Each row below is a small network's average activation on inputs in which a field has the value named, seen along a few directions.
Related values have similar rows: they may be neighbours, one step apart, or belong to one group.
In the rows, 500 means zero.
Strong random noise was added to every row along 7 fixed directions; ignore it. To show where, here is one row again and again, with new noise each time:
[579 446 824 506 161 601 568 613 499 624 424 450 722 306 201 964 391 449
 147]
[544 333 695 452 462 383 551 453 606 427 587 609 511 541 449 405 454 551
 442]
[589 491 499 610 430 432 430 558 366 563 460 376 791 594 462 782 485 594
 423]
[726 344 474 736 743 341 454 429 587 318 466 550 553 748 701 558 554 634
 703]
[768 163 533 418 446  93 621 411 938 459 567 328 394 526 520 121 659 541
 738]
[267 963 271 378 570 478 350 453 268 544 465 532 486 476 652 429 434 592
 699]
[249 468 492 421 369 396 540 458 713 539 772 375 303 423 516  67 446 457
 403]
[531 557 394 778 525 514 481 494 732 478 481 273 364 448 665 595 521 462
 576]
[372 453 652 829 462 606 474 437 599 396 709 310 440 601 602 535 378 556
 274]


Values of Z:
z8: [582 460 761 533 389 549 647 423 656 438 495 277 365 455 398 440 496 529
 475]
z9: [543 559 481 317 416 494 563 531 397 595 382 478 594 412 364 584 598 460
 574]
z12: [436 496 157 859 663 784 470 562 555 535 496 251 362 565 706 547 591 367
 472]
z4: [410 736 275 559 637 580 371 625 267 557 360 720 618 486 569 791 441 447
 550]
z1: [371 659 439 550 665 435 478 395 415 342 600 586 401 643 661 308 476 602
 645]
z11: [619 288 512 313 548 463 584 412 653 502 547 533 349 516 514 106 609 432
 578]
z7: [373 505 366 541 547 474 487 472 645 467 659 270 273 521 639  93 588 490
 605]
z6: [793 110 784 406 387 322 578 362 757 420 566 404 446 578 401 303 611 581
 553]
z10: [557 514 246 447 650 281 330 572 280 488 499 625 658 670 602 489 568 597
 666]
z5: [469 219 416 752 698 855 572 681 452 525 422 746 521 499 464 770 466 249
 189]
z3: [468 659 444 381 454 450 558 554 391 577 422 489 581 408 421 636 462 479
 541]
z2: [462 424 397 390 564 592 380 506 288 531 518 615 606 601 456 413 557 513
 441]
A value of Z combines one of 4 hidden first parts with one of 3 second parts; all combinations occur once.
z11 and z4 share the first part; z11 and z12 share the second. Which value has the first part of z12 and the second part of z4?
Answer: z1
z2 and z6 share the first part; z2 and z5 share the second. Which value has the first part of z5 and the second part of z6?
Answer: z8

Values of G:
g6: [642 293 589 570 461 375 548 507 763 464 488 506 437 449 470 537 538 426
 523]
g7: [497 472 385 629 581 459 372 529 494 501 569 522 551 649 630 499 493 579
 537]
g4: [521 405 536 462 724 456 446 432 456 351 572 730 453 662 619 339 556 584
 629]
g8: [526 502 412 446 547 545 414 549 294 519 480 603 644 576 522 583 486 540
 439]
g15: [494 512 437 337 589 501 491 464 445 511 396 644 471 479 455 390 521 470
 627]
g14: [409 540 427 414 454 485 404 527 262 568 562 483 689 566 441 483 549 577
 428]
g9: [670 436 545 501 535 519 556 565 386 546 322 557 687 548 420 760 502 479
 460]
g12: [508 399 421 603 585 368 519 550 515 442 572 497 566 610 545 473 517 556
 571]
g1: [475 509 493 581 518 424 479 478 485 421 547 511 541 578 569 535 463 539
 516]
g5: [644 448 649 337 463 474 511 425 520 453 456 595 517 486 488 476 554 558
 563]
g11: [514 473 551 412 438 525 552 492 505 548 480 461 475 471 380 433 498 490
 458]
g10: [526 599 504 409 434 428 571 550 446 531 417 481 589 440 386 564 479 523
 542]
g3: [544 583 579 306 434 559 557 445 570 531 362 595 357 284 424 440 502 472
 571]
g2: [469 493 454 726 708 530 557 472 547 364 563 512 373 621 703 475 485 470
 549]
g13: [565 597 441 526 407 391 533 456 422 581 478 100 646 594 454 519 567 604
 565]
g16: [564 447 601 606 372 513 396 502 503 548 509 420 623 512 475 680 467 519
 383]
The values of G form a line.
What is the length, in steps, of the shortest route from g4 to g1?
Answer: 11
Which values are neighbours of g11? Give them in the order they are listed.
Answer: g15, g9
Which values are neighbours of g10? Give them in the order they are listed.
Answer: g12, g2
Which values are neighbours of g8? Give them in the order they are listed.
Answer: g5, g3
